A small network was shown many inputs. Here are its activations along a few directions, one row for each input.
Each table varies a few parts of the input and shows all the possible inputs, shuffled.
Descriptions start from the smaller parts, as in this example, which fits no table here: one of 2 separate values, together with either a single point or one of 11 places around a ring or (one of 5 places around a ring, together with one of 6 places along a line).
Shared parts are said once, and a part with two or three values counts as separate values.
In the rows, zero is written as 128.

Other details of the inputs shift rows strongly along two fixed directions, in all tables alike. That doesn't count.

Rows:
R1: [143 165 142 121 124 124 128 105 118 135 124 109 131 130 146]
R2: [127 153 138 130 137 126 132 112 109 116 106 110 152 121 148]
R3: [135 162 142 113 122 115 119 110 110 128 129 107 126 136 141]
R4: [131 150 145 133 145 104 144 111 119 124 121 130 144 129 145]
R5: [131 160 145 127 123 122 109 116  93 134 131 114 113 141 130]
R6: [108  92 122 142 114 155 102 168 145 126 118 136 135 153 117]
R7: [120  94 105 127 110 155 119 138 148 142 133 156 122 162  97]
R8: [127 104 124 151 132 141 136 157 178 141 124 152 149 150 123]
R9: [138  83 124 147 145  96 141 164 124 112 171 130  52  19 113]
R10: [118 150 139 121 133 118 123 117 101 109 110 109 146 126 143]
R11: [119  90 103 116 110 150 123 136 153 137 137 152 131 162 102]
R12: [131 105 100 131 121 165 143 131 174 149 124 151 139 151 111]
R13: [131 148 122 105 133 120 140  88 106 124 125 129 128 135 126]
R14: [146 171 141 129 133 131 129 108 119 141 120 113 131 128 144]
R15: [137 151 122 114 136 128 151  84 114 132 121 129 134 130 131]
R16: [114  90 127 134 119 126 120 166 155 128 137 153 140 162 117]
R17: [122 102 122 125  99 146 103 159 157 140 143 129 127 163 116]
R18: [137  88 120 135 144  89 151 155 140 107 172 123  66  15 125]
R19: [131 157 135 138 146 133 133 114 110 122 101 113 151 119 146]
R20: [115 144 141 121 134 118 116 122  88 112 114 113 142 129 138]
Description of these inputs: one of 4 separate values, together with one of 5 places along a line.
The inputs of R20 and R17 match in every part but the choice among 4 separate values. If R2 is changed in the same way as R20 into R17, which row does it become?
Answer: R1
A walk changes only the place on the line of 5. It starts at R12 and steps to R15. List the rest of the walk in order.
Answer: R13, R11, R7

Rows:
R21: [107 164 157 124 121 132 101 120 102 127  90 122 196 227 148]
R22: [105 169 152 132 130 139  98 123  99 127  80 128 190 224 142]
R23: [116  61 115 157 119 144 111 202 183 125 143 144 113 114 108]
R24: [116 100 110 130 107 165 125 132 171 135 105 151 165 189 119]
R25: [118 108 107 122 110 162 127 137 172 138 112 147 171 191 118]
R26: [132 159 151 122 136  94 122 116  83 105 133  92  99  74 148]
R27: [127 183 146 104 137 104 125  73  59 131 115 130 136 173 129]
R28: [113 106 111 115 102 160 107 133 142 140 126 150 145 200 104]
R29: [117  57 118 153 115 142 115 203 184 128 147 146 120 113 112]
R30: [130  62  94 134 112 155 136 173 211 148 159 151 113 117 102]
R31: [138  72  94 131 105 169 130 165 198 147 148 141 111 116 107]
R32: [151 173 132 124 145 115 148  77  84 127 129 105  99  70 138]
R33: [158 110 112 128 144 110 161 129 134 129 173 116  51   6 123]
R34: [128 165 153 129 154  94 130 112  62 108 123  99 116  70 151]
R35: [130  70  90 128 110 163 131 165 200 145 150 140 119 114 105]
R36: [151 175 139 128 150 105 154  78  85 130 133 113  96  77 138]
R37: [141 162 138 122 155  95 159  77  83 113 125 120 107  75 141]
R38: [123 189 171 123 144  92 116  97  65 117 104 114 166 172 157]
R39: [120 163 135 116 128 137 131  98 129 138  95 148 193 231 134]
R40: [142 112 136 136 136  83 132 149 115 102 169 101  53   8 135]
What is each input in this table made of?
Answer: one of 2 separate values, together with either a single point or one of 4 places along a line or one of 5 places along a line
The inputs of R35 and R30 match in every part but the choice among 2 separate values. If R28 is changed in the same way as R35 into R30, which row does it become?
Answer: R27
Change only the choice among 2 separate values in R37. List by row number the other rows that result.
Answer: R24

Rows:
R41: [123 120 118 126 133 134 135 124 129 128 123 141 130 133 121]
R42: [123 129 134 138 124 132 118 143 136 121 120 119 134 128 134]
R43: [123 123 138 142 133 125 123 145 133 124 123 129 142 128 136]
R44: [119 119 134 126 118 124 114 142 121 124 133 121 126 138 127]
R45: [127 123 124 130 134 130 138 126 133 134 126 142 130 134 121]
R46: [139 133 127 127 123 137 128 127 140 138 131 129 124 134 129]
R47: [123 123 137 141 127 126 123 142 134 119 120 127 138 128 136]
R48: [121 121 133 133 124 120 116 142 124 121 128 132 126 138 124]
R49: [126 125 116 122 124 144 129 122 136 127 121 122 135 127 125]
R50: [121 116 118 119 130 133 133 122 129 124 123 137 133 132 120]
R51: [118 120 136 136 135 119 122 146 128 123 126 135 135 133 130]
R52: [126 118 119 125 127 138 134 121 134 125 120 130 139 127 126]
R53: [124 123 134 126 120 132 114 145 126 124 127 118 131 132 132]
R54: [131 128 118 124 121 145 124 125 130 135 125 128 125 131 125]
R55: [122 121 134 134 131 118 116 145 124 125 132 133 130 137 125]
R56: [124 120 119 117 116 138 122 119 126 130 132 127 122 136 119]
R57: [124 117 116 117 124 133 127 121 125 125 129 135 127 136 115]
R58: [128 129 116 129 128 145 131 124 137 131 121 125 133 128 126]
R59: [132 125 125 136 132 136 140 125 138 135 122 135 137 128 128]
R60: [128 221 158 113 152 113 134  49  50 127  76 120 186 193 158]
R61: [115 116 133 130 131 120 124 145 124 117 126 132 136 134 130]
R62: [126 121 116 124 127 134 129 123 125 130 129 139 125 136 116]
R63: [127 128 136 132 118 131 112 144 130 126 124 120 126 132 132]
R64: [137 133 125 120 118 134 130 125 143 137 134 127 128 133 130]
R65: [136 126 127 135 132 131 140 124 145 133 125 134 135 131 132]
R66: [135 131 125 128 123 142 127 128 134 140 128 129 125 132 125]
R67: [120 118 135 136 128 126 126 144 129 118 123 126 143 128 136]
R68: [129 125 118 117 118 144 122 123 130 130 126 124 127 131 124]
R69: [130 124 123 128 129 131 132 125 128 136 133 141 125 137 116]
R70: [122 123 137 133 123 122 112 143 125 130 134 125 125 138 127]
R71: [132 126 123 120 125 123 134 122 139 133 138 138 128 138 121]
R72: [149 119 115 135 148 112 156 127 121 121 158 105  65   5 126]
R73: [118 117 131 128 126 120 118 144 120 119 131 130 130 138 125]
R74: [136 133 124 132 129 137 135 125 147 135 126 126 131 131 131]
R75: [123 129 135 139 131 130 118 145 136 126 124 120 138 128 134]
R76: [122 123 136 132 117 124 112 141 125 126 131 123 121 138 127]
R77: [149 112 120 131 154  96 161 126 120 116 164 120  58   8 125]
R78: [129 125 124 121 130 122 140 123 143 132 131 139 133 135 127]
R79: [120 125 132 132 126 132 120 144 132 120 123 117 139 128 134]
R80: [149 221 160 102 159  70 149  43  32 117 131  94 105  80 157]
R81: [134 126 125 127 129 127 133 124 135 134 135 141 123 140 120]
R82: [126 124 119 124 119 139 124 121 126 135 132 131 120 137 119]
R83: [134 133 121 125 125 133 136 123 150 135 128 124 136 130 132]
R84: [118 120 136 136 129 120 122 143 128 119 123 134 131 134 130]
R85: [130 127 125 128 121 135 128 124 130 140 135 133 120 138 119]
R86: [134 129 128 127 121 131 128 123 136 138 138 133 119 140 124]
R87: [135 126 124 127 128 127 141 122 148 133 127 132 139 130 133]
R88: [127 128 137 133 125 130 112 146 130 130 127 122 130 132 132]
The inputs of R51 and R75 match in every part but one. If R45 is changed in the same way as R51 into R75, which row does it become?
Answer: R72
What is each input in this table made of?
Answer: one of 6 places around a ring, together with either one of 3 separate values or one of 5 places along a line
A walk changes only the place on the ring of 6. It starts at R73 and steps to R61. List the rest of the walk in order.
Answer: R67, R79, R53, R44
Which other rows agree with R71 in the place on the ring of 6? List them by row number.
Answer: R48, R55, R57, R62, R69, R73, R81
Change only the place on the ring of 6 in R54. List by row number the other rows that result.
Answer: R41, R58, R60, R62, R82

Rows:
R89: [128 126 121 125 124 135 129 120 127 129 126 132 128 135 122]
R90: [129 132 134 135 129 127 124 137 134 128 125 125 135 132 133]
R91: [124 127 133 128 125 123 119 138 125 126 132 127 127 139 127]
R92: [132 132 133 133 125 132 125 132 135 133 127 123 133 132 133]
R93: [134 134 128 129 127 135 129 126 138 135 126 126 130 133 131]
R94: [120 121 131 132 130 127 124 134 122 122 122 132 132 134 127]
R95: [137  83 117 146 133 117 142 166 156 118 160 125  80  38 121]
R96: [128 129 123 124 123 138 124 125 126 131 125 128 127 134 124]
R97: [139 182 148 117 152  95 139  82  62 113 122  96 115  77 152]
R98: [129 128 126 123 122 127 128 121 131 133 133 134 124 139 122]
R99: [127 129 132 126 120 128 119 133 126 131 133 125 125 138 127]
R100: [127 125 122 125 132 131 137 123 132 128 125 134 138 132 127]
R101: [121 123 131 131 131 126 128 134 130 121 121 130 139 131 132]
R102: [126 123 121 126 131 132 132 123 125 129 126 138 131 135 121]
R103: [123 123 135 130 128 118 123 136 125 124 130 133 128 139 128]
R104: [122 127 129 129 128 129 123 135 130 123 122 124 138 130 132]
R105: [129 128 121 125 126 135 134 120 135 128 124 129 134 132 127]
R106: [130 129 123 124 125 137 128 125 133 130 123 124 133 131 129]
R107: [131 130 127 131 134 128 139 125 137 135 127 136 134 133 128]
R108: [133 133 126 130 128 132 135 121 140 134 127 130 130 134 129]
R109: [128 125 126 123 129 123 131 124 128 133 133 139 128 139 122]
R110: [124 126 128 128 122 136 120 131 123 129 125 124 129 133 126]
R111: [130 131 128 121 121 130 122 127 129 133 133 129 123 138 125]
R112: [120 125 129 130 127 131 119 135 123 124 124 126 131 134 126]
The inputs of R105 and R100 match in every part but one. If R89 is changed in the same way as R105 into R100, which row does it become?
Answer: R102
What is each input in this table made of?
Answer: one of 4 places along a line, together with one of 6 places along a line
A walk changes only the place on the line of 4. It starts at R95 and steps to R101. List the rest of the walk in order.
Answer: R94, R103
Change only the place on the line of 4 in R92. List by row number the other rows that result.
Answer: R97, R99, R110
